array([[114, 115,  69,  87, 137,  92,  84, 103,  54, 112,  96, 110,  97],
       [ 92, 108,  82,  90, 126,  95, 104,  60,  68, 100,  82, 125, 102],
       [115, 129,  59,  95, 116, 100, 101,  78,  63, 114,  90, 108, 108],
       [116, 116,  74,  88, 117,  98, 102,  62,  67, 122,  93,  99, 107],
       [ 94, 134,  90, 100, 119,  78,  98,  82,  69,  93,  88, 119,  91],
       [109, 106,  74,  85, 120,  57,  85,  87,  63, 109, 107,  99,  98],
       [ 80, 122,  65, 100, 126,  83, 105,  72,  45, 120, 102, 117,  95],
       [110, 110,  77, 105, 130,  96,  69,  69,  75, 138, 101, 123,  98],
       [114, 111,  78, 112, 112,  97, 115,  87,  85, 111, 107,  80,  89],
       [130,  79,  73,  71, 109,  70,  85,  68,  62, 104, 124, 140,  60]]) out 97

array([[107,  92, 127,  90,  91, 156,  73,  88,  92, 123, 116],
       [111,  99,  93,  85, 106, 108, 100,  94, 124,  91,  92],
       [ 89,  93, 140,  89,  87,  96, 104,  83,  96, 138, 116],
       [ 78, 101, 114, 112, 112,  62,  97, 111,  83, 114, 106],
       [ 95, 114,  87,  93,  98,  90, 111,  87, 109, 105, 105]]) out 116

array([[ 97,  99, 100,  96, 104,  53,  79,  93,  96, 129],
       [ 98, 165, 103,  99, 111, 106, 100, 102, 106,  90],
       [ 85,  94, 106,  80, 100,  96,  98, 101, 105,  98],
       [100, 101, 100, 101,  97, 101, 100, 100, 100, 100],
       [100, 102,  79, 101, 118, 102, 101, 102,  73, 107],
       [ 99, 100, 100, 100,  99, 101, 100, 100, 100, 100],
       [ 99, 102, 101,  99, 100, 101, 100, 100, 100, 100],
       [102, 100,  99, 102,  98,  99, 100, 100, 100,  99]]) out 129

array([[ 87, 110,  73,  74, 134,  84, 115,  79,  75,  95,  82, 124, 114,
         97,  97,  66],
       [ 93, 103, 143, 113, 125,  76,  86, 116,  81, 105,  93,  95,  95,
         87,  83, 114],
       [100,  89, 106,  98,  96,  89,  74,  93,  95,  91, 108, 109, 107,
         92, 110, 115],
       [101, 106, 103,  92, 120, 116, 136,  91,  93,  99,  97, 116,  99,
         88, 120, 117],
       [102,  99, 134, 102, 119,  94,  90, 121, 108, 102, 104, 119,  98,
         82,  97,  68],
       [100,  80, 105, 105, 142, 102, 104,  94, 110, 105,  89,  84,  91,
        108, 101,  61],
       [ 95, 105, 144,  86, 104, 119,  97, 115,  74, 114, 104, 116, 100,
        101,  94, 108],
       [110,  98, 118,  91,  89, 101,  90, 105, 104, 101, 102, 102,  94,
         95, 106, 138],
       [ 91, 112, 101, 132,  99,  93, 125, 112,  78, 105, 102, 115,  95,
        100,  96,  99],
       [ 99,  91, 161, 102, 126, 115, 100, 107, 116, 107, 117,  81,  89,
         99, 101, 116],
       [104,  90,  71,  85, 108, 104,  90,  83, 126, 106, 105, 102,  99,
        101, 107, 109]]) out 66

array([[120, 108,  99, 107,  70, 101, 104,  74,  95,  77, 131, 106, 114,
         79,  99],
       [109, 108,  93,  92,  78, 110, 118,  83,  98,  81, 116, 110, 104,
         62, 113],
       [123, 119, 107, 100,  84,  94,  94,  72, 113,  80, 111, 105, 123,
         64,  88],
       [ 90, 148, 100, 128, 128,  76, 122, 135, 102, 100, 101, 118,  83,
         81,  73],
       [ 81, 120,  99, 117, 118, 101, 100, 103, 125, 118,  93, 104, 105,
        116, 107],
       [ 83, 107, 118,  84,  95,  80, 118,  98, 118,  86,  97,  85,  99,
         71,  80],
       [ 91,  72,  86,  91,  97,  82,  87, 136, 101,  93, 108,  79, 129,
        108,  75],
       [ 90,  72, 108, 105,  90,  80, 101, 108,  96,  84, 100, 102, 104,
        106,  94],
       [ 91, 114,  96, 111, 127,  58, 102, 102, 120, 116,  94,  89, 110,
        108, 105]]) out 99

array([[ 89,  67, 107, 159, 151,  85,  64],
       [104, 101,  80, 160,  82,  59, 149],
       [ 83, 123, 150, 143,  81, 154, 112],
       [103, 102,  96, 101, 101, 104, 101],
       [156,  50, 102, 124,  43, 114,  62],
       [ 98,  96,  96,  99,  99, 105, 101],
       [ 95,  94,  95, 100, 100, 103, 103],
       [107, 113,  99, 103, 101,  97,  94]]) out 64
---
[[101, 94, 99, 92, 105, 90, 93],
 [115, 101, 101, 89, 104, 90, 93],
 [112, 72, 79, 91, 105, 41, 102]] 91

[63, 51, 145, 66, 149] 51

[158, 74, 62, 119] 158

[[158, 49, 54, 159],
 [81, 138, 130, 84]] 81

[59, 61, 52, 134] 59

[75, 124, 82, 145, 115, 151, 73] 145
---
[[68,79,114,129,105,76,114],
[101,99,100,100,100,100,101],
[49,55,124,143,108,50,114]] out 100

[[105,103,120,123,96,101,150],
[126,116,110,72,70,84,76]] out 84

[[158,90,69,108,101],
[61,52,115,160,60],
[157,82,62,112,136]] out 160

[[102,99,102,102,99,99,100],
[103,100,103,101,99,100,100],
[64,64,121,146,99,60,119]] out 100

[[119,76,136,77,149,116,136],
[101,99,100,102,99,100,100]] out 100

[[119,100,62,128,156,118,118],
[139,47,86,80,39,106,81]] out 106

[[156,70,52,102,141],
[66,155,93,152,133]] out 152

[[60,101,100,99,158,100],
[152,95,102,105,104,83],
[138,105,84,151,91,94]] out 104
